Each row below holds a small network's activations on one input, seen along a few directions.
Each table varies a few parts of the input and shows all the possible inputs, shuffled.
A made-up example of a description, with smaller parts first: one of 2 separate values, together with either a single point or one of 9 places around a ring or (one of 4 places along a line, together with one of 8 places around a ring).
Shared parts are said once, and a part with two or three values counts as separate values.
In the rows, zero is written as 128.

Other details of the inputs vary at random and push rows far along two fixed directions, the same in every table; ignore that.

A family of inputs:
x1: [127 125 145 164 185  80  74 138 183 103 153 118 148]
x2: [130 167 166 133 153  87 113 149 170 104 149 122 173]
x3: [ 87 126 101 111 151 103 112 112 120 115 129 129 173]
x4: [106 106 125 105 124 113 126  93 146  96 142 102 167]
x5: [107  95  80 110 134 125 146 104 103 135 125 118 131]
x6: [133 113 125 127 157 126  90 145 173  95 150 101 141]
x7: [ 99 107 106  99  90 151 127 111 120 110 115 115 140]
x8: [183 176 218 191 153 138 138 172 138 124 152 147  74]
x9: [120  79  85  78  74 166 155 119 100 136 126 128 110]
x10: [205 144 114 149  63 243 164 160  77 181  83 163  24]
x11: [157 180 214 202 153 125 113 174 121 145 132 161  75]
x12: [167 141 127 156  92 180 128 147  79 164  85 167  74]
x13: [183 203 204 190 155 145 126 188 135 125 135 155  89]
x14: [144 165 166 155 165  84 118 139 162 146 137 138 141]
x15: [ 96 103 106  87  90 140 135 130 125 121 126 121 139]
x16: [131  88  67  81  82 161 164 121 102 144 122 114 111]
x17: [105  83 103  96 109 115 135 105 112 138 125 134 131]
x18: [117 119  84 116 130 151 140 116 103 152 114 140 118]
x19: [118 116 107 108 130 110 135  96 146 104 138  88 166]
x20: [186 164 220 207 145 119 120 150 132 144 126 157  78]
x21: [103  74  77  99 101 161 147 104  76 142 116 141 104]
x22: [130 159 157 156 171  83 108 111 165 127 131 122 167]
x23: [127 129  89 104 121 169 150 126 117 133 126 126 119]
x24: [ 82 112 124 116 125 100 102  96 130 115 122 116 166]
x25: [184 110 106 153  77 198 161 137  63 182  81 154  36]
x26: [ 89  97 103  95  99 120 121 117 110 139 116 134 133]
x27: [101 133 138 120 130 134 128 136 132 103 138 121 135]
x28: [134 155 158 146 175  92 135 131 162 101 162 100 150]
x29: [106 132 110 103 125 120 115 109 142  96 125 110 182]
x30: [110 128 103  90 133 111 134 116 159 121 143 108 174]
x31: [121 160 163 143 163  67 101 138 156 123 138 136 169]
x32: [107 104 105 106 141  79 133 104 138 131 135 110 159]
Description of these inputs: one of 2 separate values, together with either a single point or (one of 3 separate values, together with one of 5 places around a ring).
Changing only the choice among 2 separate values turns x23 into x18. The same change can be made to x16. Which row results? -> x32
Change only the place on the ring of 5 in x7. List by row number the other rows that result. -> x4, x10, x19, x29
Change only the choice among 3 separate values in x11. List by row number the other rows that result. -> x24, x26

A family of inputs:
x33: [ 97 108 104 111 151  97 121  84 160 127 135 113 169]
x34: [ 90 121 116  92 160 109 134 107 160  77 169  85 187]
x35: [102 101  95  91 146 110 128  92 175  80 157  76 186]
x36: [150 110  58 100  81 183 162 129  83 155  97 137  99]
x37: [127  95  79  80  57 185 161 134  72 152 104 149  93]
x38: [184 181 218 182 169 108 124 189 182 110 170 119 103]
x39: [113 121 105  97 147 109 111 129 173  83 155  83 180]
x40: [106  96  85 102  75 186 139 107  89 158  93 146  95]
x41: [180 217 219 196 182  91 120 162 162 120 143 133 138]
x42: [ 93 109  98 123 171  65 106  95 138 111 132 112 184]
x43: [121  86  60  96  95 180 161 117  86 171 108 150  82]
x44: [ 83 112 116  85 127  77 114  87 161  93 140  98 212]
x45: [ 96 131 118  97 147  93 143 100 136 109 146 106 183]
x46: [209 189 206 195  93 188 164 200  87 173 106 180  19]
x47: [102  90  35  79  87 196 143 102  71 160  92 143 110]
x48: [132  79  75 119 101 159 155 120  63 167 103 151  73]
x49: [169 128 162 172 100 160 133 169  71 171 105 182  40]
x50: [168 183 219 193 177  87 115 173 170 152 152 148 101]
x51: [111  90  66  94  89 185 145  91  88 160  99 138 104]
x52: [ 69 129 110 104 146  98 102 104 149 111 129 120 187]
x53: [128 170 184 160 167  86  90 148 169 122 139 144 154]
x54: [188 192 227 193 164  78 119 159 181 130 146 123 126]
x55: [ 84 126 106  83 136  78 109 106 156  91 137 104 217]
x56: [169 179 218 196 172  87 104 152 183 146 144 138 114]
x57: [192 144 159 188  93 180 122 183  65 176  87 191  28]
x58: [120  65  52  62  46 216 146 117  92 120 108 120  99]
x59: [113  81  27  81  88 189 147 107  83 164  94 143 104]
x60: [101  83  83 110  82 163 144 118  53 155  97 154  84]
x61: [170 170 219 217 193  63 106 137 165 131 142 137 120]
x62: [106 131 104 100 152 129 122 116 154  81 149  91 180]
x63: [100 113 107  95 161  99 136 113 173  80 171  84 182]
x64: [212 169 193 191  84 222 147 191 107 146 111 157  14]
x65: [116 114  72  88  69 180 149 126  79 138  92 135 118]
x66: [188 159 177 166  93 211 158 195 100 141 121 155  27]
x67: [129  80  60 111  88 158 128 127  68 162  91 144  91]
x68: [189 196 222 200 175  81 129 150 181 126 147 127 127]
x69: [103 102 107  88 138 103 116 103 182  81 159  72 185]
x70: [ 83  93 112 109 158  57 111 102 136 119 144 109 174]
x71: [110  99  74  96  98 183 155 112  79 165 110 148  92]
x72: [ 96  99 125 124 156  57 101  91 150 116 136 104 178]
x73: [119  75  32  65  69 182 181 107  72 155 106 129 106]
x74: [181 195 226 187 171  74 128 176 173 132 157 131 121]
x75: [ 63 108 117  88 148  77 106 101 158 112 150 122 192]
x76: [105  69  68 104  63 181 139 100  52 157  80 147  84]
x77: [ 88 124 114  95 148  83 128  74 156  98 142  89 211]
x78: [125  87  55  71  62 212 138 140  92 117 109 127 104]
x79: [ 63 119  98  77 147 100 107 104 171  58 153  78 220]
x80: [ 82 118 100  98 163  72  97 104 170 116 141 105 199]
x81: [191 202 210 190 163  89 116 179 168 131 141 132 122]
x82: [ 85 118 105 121 167  76 103  90 124 108 130 114 185]
x83: [204 153 183 210 113 179 139 157  73 182  94 177  19]
x84: [ 60 103 115  89 147  71  93  78 174 103 144 108 213]
x85: [120  75  46  71  69 217 158 101  90 122 113 108 105]
x86: [239 177 171 197 114 218 153 208 113 153 118 159  14]
x87: [144 200 238 200 179  87 111 167 167 134 152 154 115]
x88: [ 72 107 116 113 171  63 117  83 126 108 146 112 185]
x89: [149 192 223 181 157  81 117 142 173 110 143 124 150]
x90: [ 76 108 117  76 144  94 115 115 173  67 170  89 199]
x91: [177 124 162 178  90 168 124 155  79 170  95 176  44]
x92: [140 184 211 204 179  71  90 154 145 118 134 145 135]
Describe the family of inputs behind these rows. -> one of 3 separate values, together with one of 4 places along a line, together with one of 5 places around a ring
Changing only the place on the line of 4 turns x42 into x59. The same change can be made to x57. Which row results? -> x53
Changing only the place on the line of 4 turns x89 into x64. The same change can be made to x55. Which row results? -> x78
Change only the choice among 3 separate values in x49. List by row number the other rows that result. -> x57, x91
Start at x77 and move only the place on the ring of 5, one step at a time. The first step leads to x68. Which rows follow, in order? -> x54, x44, x89
Change only the place on the ring of 5 in x56. List by row number the other rows that result. -> x33, x40, x51, x84
Change only the place on the line of 4 in x90. List by row number the other rows that result. -> x37, x49, x75

A family of inputs:
x93: [154 167 174 179 164  71 102 140 156 135 124 139 145]
x94: [158 141 183 170 177  91 116 139 181 129 160 114 117]
x95: [111 127 105  90 128 121 144  92 143  99 139  91 182]
x96: [183 140 128 149  59 219 167 146  44 185  76 174  35]
x97: [ 68  58  28  50 128 112 136  54 152 114 134  83 196]
x98: [155 146 174 149 111 159 109 171 147 122 134 135  93]
x99: [151 144 131 138  57 226 150 181  53 174  84 187  29]
x100: [125 195 204 153 171  95 111 166 189  86 168 116 162]
x101: [ 98 138 112  99  99 154 120 122 108 134 107 147 145]
x102: [166 170 205 193 135 107 119 139 136 136 117 145 110]
x103: [187 107 110 154  68 195 137 168  54 194  79 176  19]
x104: [107 167 185 152 150  83  86 131 171 108 131 136 173]
x105: [112 120  90 111 121 121 139 129  95 144 113 136 131]
x106: [ 69  58  26  39 125 103 133  88 131  91 146  85 200]
x107: [199 106 127 146  52 228 160 162  72 164  97 147  12]
x108: [ 93 108  80  97 135 117 138  81 116 152 121 129 157]
x109: [ 64  79  21  39 127 106 143  88 130  97 140  79 205]
x110: [119  91  58  75  51 214 139 125 101 134  97 133 105]
x111: [157 152 155 186 180 146 103 148 143 100 140 121 106]
x112: [ 35  60  27  77 146 120  93  59 101  90 118 103 191]
x113: [136 145 181 158 110 141  98 162 123 139 116 158  94]
x114: [176 123 126 129  54 244 154 190  75 153 108 171  21]
x115: [115  93  87  96 136  99 114 115 151 110 140  93 165]
x116: [168 176 180 173 184  67 107 146 196 108 150 109 163]
x117: [ 41  55  59  50 107  96 130  63 104  93 131 101 199]
x118: [121 140 143 148 153 109 141 127 122 153 133 143 114]
x119: [167 168 147 161 138 124 129 149 111 161 110 155 112]
x120: [123 120 106 102 106 152 161 122 114 112 133 106 127]
x121: [148 155 195 168 201  71 124 141 190 109 179 115 140]
x122: [167 168 193 171 150 102 125 133 176 104 143 110 140]
x123: [121 147 168 165 180  60 107 105 172 135 139 129 160]
x124: [ 70 100 106  85 104 130 113 121 110 110 126 139 154]
x125: [116 130 174 162 180  56  98 113 167 134 150 125 146]
x126: [104 100 133 122 114 103 114 103 118 121 123 118 143]
x127: [160 168 198 186 174  73 110 165 142 129 143 150 121]
x128: [145  99  31  75  80 194 163 120  83 155  99 125 109]
x129: [128  69  65  77  63 196 168 118  75 125 117 122  91]
x130: [176 159 148 154 150 149 152 138 142 156 135 134  97]
x131: [118 139 103  90  99 173 133 130 131 118 124 124 143]
x132: [163 179 194 179 188  99 142 156 173 130 163 123 113]
x133: [141 138 174 169 162  99 127 139 131 148 143 153 100]
x134: [ 64 132 141 108 162  51 121  89 149  87 150  97 214]
Describe the family of inputs behind these rows. -> one of 2 separate values, together with either a single point or (one of 4 places along a line, together with one of 5 places around a ring)
Changing only the choice among 2 separate values turns x95 into x96. The same change can be made to x132. Which row results? -> x118
Changing only the choice among 2 separate values turns x116 into x93. The same change can be made to x115. Which row results? -> x103
Change only the place on the line of 4 in x101. List by row number the other rows that result. -> x96, x108, x119
